A small network was shown many inputs. Here are its activations along a few directions, one row for each input.
Each table varies a few parts of the input and shows all the possible inputs, shuffled.
Descriptions start from the smaller parts, as in this example, which fits no table here: line(4) and (point or ring(9) or (values(3) and ring(5))).
Shared parts are said once, and a part with two or three values counts as separate values.

Other details of the inputs shift rows strongly along two fixed directions, in all tables alike. That doesn't count.

Rows:
x1: [  8.5  20.3   9.1  22.1  -2.1   8.9  -2.7  18.2 -47.2 -27.1  26.8  -2.5
  25.8  37.9]
x2: [ 28.9  24.2 -32.0  59.8 -22.5   0.0  23.0  49.9 -33.6  -2.1 -14.6 -25.5
  21.5  -8.5]
x3: [ 10.0  -0.3  -1.5  37.8  13.5 -11.7  33.8  11.4 -43.7 -20.9  17.9   1.3
  22.2  32.3]
x4: [  4.1  -0.4   0.2  40.1   1.8  13.2  14.2  34.9 -41.8 -18.6   7.2  21.5
  15.6  25.8]
x5: [-16.1   3.3   6.5  16.6  25.7  11.7  44.7  17.5  36.2 -38.0  -9.0  -4.6
  21.8  10.6]
x6: [-16.6  13.6   8.7  21.6  22.8  -1.2  22.9  13.2  18.2 -54.6 -15.8 -11.5
  18.9  -7.7]
x7: [ 33.2 -14.0  -0.8 -28.7 -55.2   2.1 -40.4 -41.0 -36.4  61.2  25.0  25.3
 -10.0  13.6]
x8: [ 33.4 -41.0  -6.7  -6.6 -42.8 -21.3  -1.1 -48.8 -39.0  67.8  12.9  26.6
 -20.7  -2.2]
x9: [-30.7   2.0  13.1 -32.8  16.3  -0.7   0.0 -21.2  76.4 -21.1 -27.6 -10.7
  -7.5 -32.5]
x10: [  1.0   5.5   1.5  33.1  13.2   1.8   5.3  31.3 -50.8 -21.2  17.1  15.1
  12.8  33.5]
x11: [  1.3 -20.9   9.9 -38.8 -28.6   0.2 -35.6 -35.3  23.2  36.9  -8.9  11.8
 -17.4 -19.2]
x12: [  0.2  16.6   2.8  24.3  10.1  13.2   4.5  26.5 -45.7 -16.8  28.1  13.7
  14.1  44.6]
x13: [ 16.2 -21.5 -29.6 -19.1 -19.6 -16.6  -2.3 -12.7  24.0  66.9 -31.0 -20.3
 -37.6 -48.9]
x14: [-39.1  -7.2  15.0 -38.6  28.5  14.5  -9.3   1.0  74.2 -11.1 -23.8   6.6
 -20.8 -22.5]
x15: [-23.2  21.2   7.9   0.4  32.8  28.2   9.9  31.6  26.4 -39.1   3.8   7.0
  12.1  23.2]
x16: [ -1.6 -20.6  12.9 -42.5  -9.4 -21.8 -45.4 -39.6   0.5  26.4   0.5   1.0
 -29.5 -21.8]
x17: [ 29.2 -21.4  -4.8 -16.2 -44.2 -33.8 -27.0 -53.0 -54.8  51.8  19.2  16.3
 -20.0  -4.3]
x18: [-26.0   1.7 -15.1 -19.2  29.9   6.0 -14.6  33.1  68.6  11.7 -38.2 -27.1
 -29.1 -61.0]
x19: [-14.4  29.7   5.8   3.8  20.6  13.5  20.0   9.6  27.6 -49.4   0.6 -10.1
  25.2  12.5]
x20: [ 14.7   9.4  -7.8  27.5  -0.2  14.0  38.4   9.8 -24.4 -13.4  23.4   8.8
  30.3  45.1]
x21: [-34.4  13.7  16.9 -46.1  34.4 -10.0 -10.6 -29.7  59.1 -28.2  -8.0 -22.5
 -16.3 -24.0]
x22: [ 30.8 -31.1   0.7 -11.5 -53.6 -12.5 -37.8 -38.3 -47.0  56.8   8.7  23.9
 -16.7  -6.3]
x23: [-35.4  -0.9  13.8 -43.8  48.3  -8.3   6.5 -29.5  64.8 -16.6  -5.6 -19.5
 -19.3 -13.5]
x24: [ 26.0  18.0 -26.3  56.9 -19.6  10.7   3.8  60.9 -34.9  -1.1  -8.6 -24.6
  24.5  -6.4]
Description of these inputs: line(4) and (point or ring(5)).
Q: The inputs of x14 and x5 match in every part but the line(4) part. If x15 is changed in the same way as x14 into x5, which row does it become?
A: x20
Q: Change only the ring(5) part in x16. List by row number the other rows that result.
A: x1, x7, x11, x22
Q: Change only the line(4) part in x13. List by row number the other rows that result.
A: x2, x18, x24
Q: List by row number the other rows that have the line(4) part in common with x17.
A: x2, x6, x9, x19, x21
